Each row below holds a small network's activations on one record, seen along a few directions.
Here are examples, each followed by its value of one field, KOS.
The largest differences between rows may come from other fields.
Random noise pushes rows far along 6 fixed directions. That doesn't count. These rows show it; they differ only by the noise:
[ -87 -180 -473  -46   -7 -154  -75  147  405  -37   93 -186 -332  -48
 -351  560 -343  156  -70 -225  299 -239  236 -313 -125 -447]
[-126  -46 -372  -16 -195  283 -125  274  -59 -239 -409 -150  -77  199
 -310  308  109 -156  221 -184  211  397  110 -401 -119 -185]
[-145  -57  -29 -414 -143  313  207   68 -257  413 -263   16 -106  127
  222 -135  108 -451  710 -200  -47  386 -227  -73   17  594]
[-208 -132 -572 -157   59 -275  245 -115  302  507  175  -96 -208 -705
  188    3 -523  227  -52  -56  136 -771  -33  609 -139  467]
[-111  400 -333 -175  -18  240   20  175  193  -62  -52  146   -2  -85
 -385  264  -21   21 -116  -69  167  -52  -50  -39   57 -162]
[ -36  245  223  553  300 -392 -250 -344  128 -507  168  284 -275  166
  -52  195 -159  132 -407   72  -58 -259  208  -68  -51 -588]
[-184  383 -223 -201 -140  480  -11  166 -162 -121 -413  118  -44  140
 -204  109  200 -279  250 -139  112  418 -155 -167    6  112]
[ -30 -279  -84 -585 -119  165  233  221   83  561   60  -94 -183  205
  -24  191  -61 -335  684 -307   55  240  -84 -381   79  224]

[-186 -468 -226  285  -16 -177 -163  -83  -36 -129 -190 -237 -290  -28
  141   92 -212   54   68 -145   25  -54  146  -45 -253    3] -> ret
[  34  266 -219 -248   24  -50  313   66  136  358  148  175  170 -243
  -92    4  -60  -39  121   61   48 -244   19  224  138  139] -> narez
[  53 -347  -66 -577 -300  282  103  233 -111  315 -168 -517  -76 -122
  200 -130   55  -50  258  -89  221  254 -254  -59 -101  519] -> tud
[-331 -614 -795  478 -314   52 -474  145  -79 -671 -728 -698 -448   12
 -165  466 -180  176 -119 -308  400  255  309 -382 -552 -308] -> tesi
[-211  -26  -93  -90  -31   72   39 -123 -147  145 -224   26 -339   89
  207   53  -96 -284  461 -240   -5  206  -70  -46  -68  262] -> bipu
[-267   47  570  139  262  -27 -174 -534 -156  -41   92  304 -473  216
  521 -237 -134 -162   13 -175 -389   19 -384  166   10  269] -> kirom
[-234 -540 -434  105 -100 -186  -37  -93   33  122 -145 -371 -364 -197
  213  115 -318   63  194 -219  110 -155   99   51 -281  195] -> vonim
[  10  255 -157  351  213 -373  -44 -187  246 -177  209  223  -70 -193
 -147  172 -237  232 -370   94   31 -471  268  165   -2 -400] -> lenug
[ -69  -15  -30 -191   63   60   56   32  133  204  104  117 -136  162
  -88  198 -113 -175  274 -222  -16   58  -24 -195   93  -53] -> bipu
[ 163 -691  186  313  -37 -248  127   85 -240  247    1  -74  479   70
  270 -374  168  -89  367  163 -325   78  248  132   32  237] -> lenug
[ 147   90  471 -216   85 -110  149 -181  -36  240  301   70   38  -76
  315 -334   33   47  -95  180 -146 -177 -243  240  112  299] -> tesi
[ 190  -51  -25  164  109 -478   -8 -127  286 -104  371 -200   30 -432
   48  -36 -253  501 -652  294  160 -669  139  340 -100 -196] -> vonim
[ 167 -396  453  301   78 -231  -31  -43 -100   15  195   91  190  440
   88  -69  158 -151  268   26 -315  240  220 -287  138 -273] -> tud
[ -41  -31  282  -96   45   66   69 -102  -89  194  108  167  -22  246
  144 -107   84 -235  310  -98 -236  194 -146  -99  132  127] -> tud
[-120 -422   97  148   95 -333    0 -276  -24  164   79  -92 -417   56
  373    7 -277  -54  268 -147  -92 -144   72  -15 -134  135] -> pari
[  69  146  516  213   77  180 -121  -20 -243 -246  -28  338  330  428
  -41 -241  414 -211   45  111 -350  427  -76 -159  181 -130] -> kirom
[ 143  214  108  365   -5  280  -78  303 -125 -354 -107  311  854  181
 -423 -164  498   10 -223  273 -234  275  107   55  243 -310] -> bipu
[-169  215 -158  473   21   29  -77 -171 -324 -310 -419  172  131 -111
  162 -227   99 -102    3  102  -87   52   60  351 -110  203] -> narez
[-124   86  140  198  -14  340 -304   57 -132 -435 -235  130   41  316
 -189   35  246  -68 -109  -97 -133  432 -104 -234   21 -235] -> kirom
[ -60 -370   72   74  -29  -33 -113  -29  -84  -40  -81 -156 -174  214
  112   37  -30  -76  121 -138  -61  185   23 -225  -98  -11] -> ret
[-100 -348 -359  155 -129  -12  145   76 -233  218 -288 -145  279 -286
  215 -274   22  -38  267   46  -77  -31   97  378  -85  481] -> pari
[-202  255  337 -132   54  136   60 -398 -331  129 -150  173 -332   40
  538 -351   26 -276  278  -58 -168  139 -398  258  -36  619] -> vonim
[ 353 -415  245  101   54 -370  240  142   60  371  373   52  448  147
   -5  -76  103  -56  301  176 -185  -75  364 -108  186 -161] -> narez
[ 104   40  184 -338   24 -114  249 -126  -71  442  130   10 -113 -123
  337 -218  -77 -132  256   47   -5 -103 -115  169   41  442] -> lenug
[-217 -439 -222  -23 -154   29   80  -76 -237  277 -268 -247 -130 -156
  390 -224  -70 -132  403 -139  -81   76 -100  196 -168  592] -> tesi
[ 158   27    0  132  -57 -223  -73  -67 -141 -267 -188 -233 -196   38
   90   77   -9   20  -36  108  264   78  247 -171 -180 -158] -> pari
[  28   67  371 -297  -77  214 -100  -29 -159  -91 -111  -95 -320  357
  102   24  145 -188  160 -108   59  424 -221 -396  -30   38] -> ret

Here are new rows. What is KOS for each?
[ 413  478  105  -36   47 -185  122   99  123 -130  248   30  396 -289
 -206  -78  106  339 -589  463  214 -351  151  248  118 -253] -> pari
[-110 -404  163 -113   40   40  -57  -13   87  193  144  -43 -258  256
   83  129 -132 -105  281 -289 -140  125 -100 -258   36  -12] -> tud
[-195  311 -301    1   86   59   46  -67  172   21   51  176  -45 -313
 -104   56 -180  141 -221  -15   30 -353 -106  341   17   63] -> vonim
[-175 -132 -314   35  -54  144 -165  103  147 -144  -97 -105 -192   44
 -233  309 -118   71  -21 -244  101   79   41 -213  -70 -243] -> vonim
[ 144  189  149   88   70 -253   -6 -158  -21 -152   45   -2 -161   -7
   96   10  -49   41 -144  150  134 -111  118  -26  -76 -135] -> lenug
[ 136  218  134 -106  153   31  266  126  190  366  432  389  664 -210
 -164 -259  114  111 -197  238 -287 -324 -106  449  370   87] -> bipu
[-317  330   25  425  174   34 -240 -364  -95 -378 -142  272 -158 -226
  200 -201  -91  150 -451   37 -192 -213 -228  520  -94  138] -> kirom
[ 648 -248  170 -259 -137  -69  186  626  252  175  419 -199  836   79
 -531   46  331  240 -209  367  101   22  319 -306  277 -489] -> lenug
[-137 -776 -270  -32  -46  -73  -42  128  202  314  109 -317  -70 -199
   60   49 -288  196   58 -220  -62 -225   11   66 -117  173] -> ret
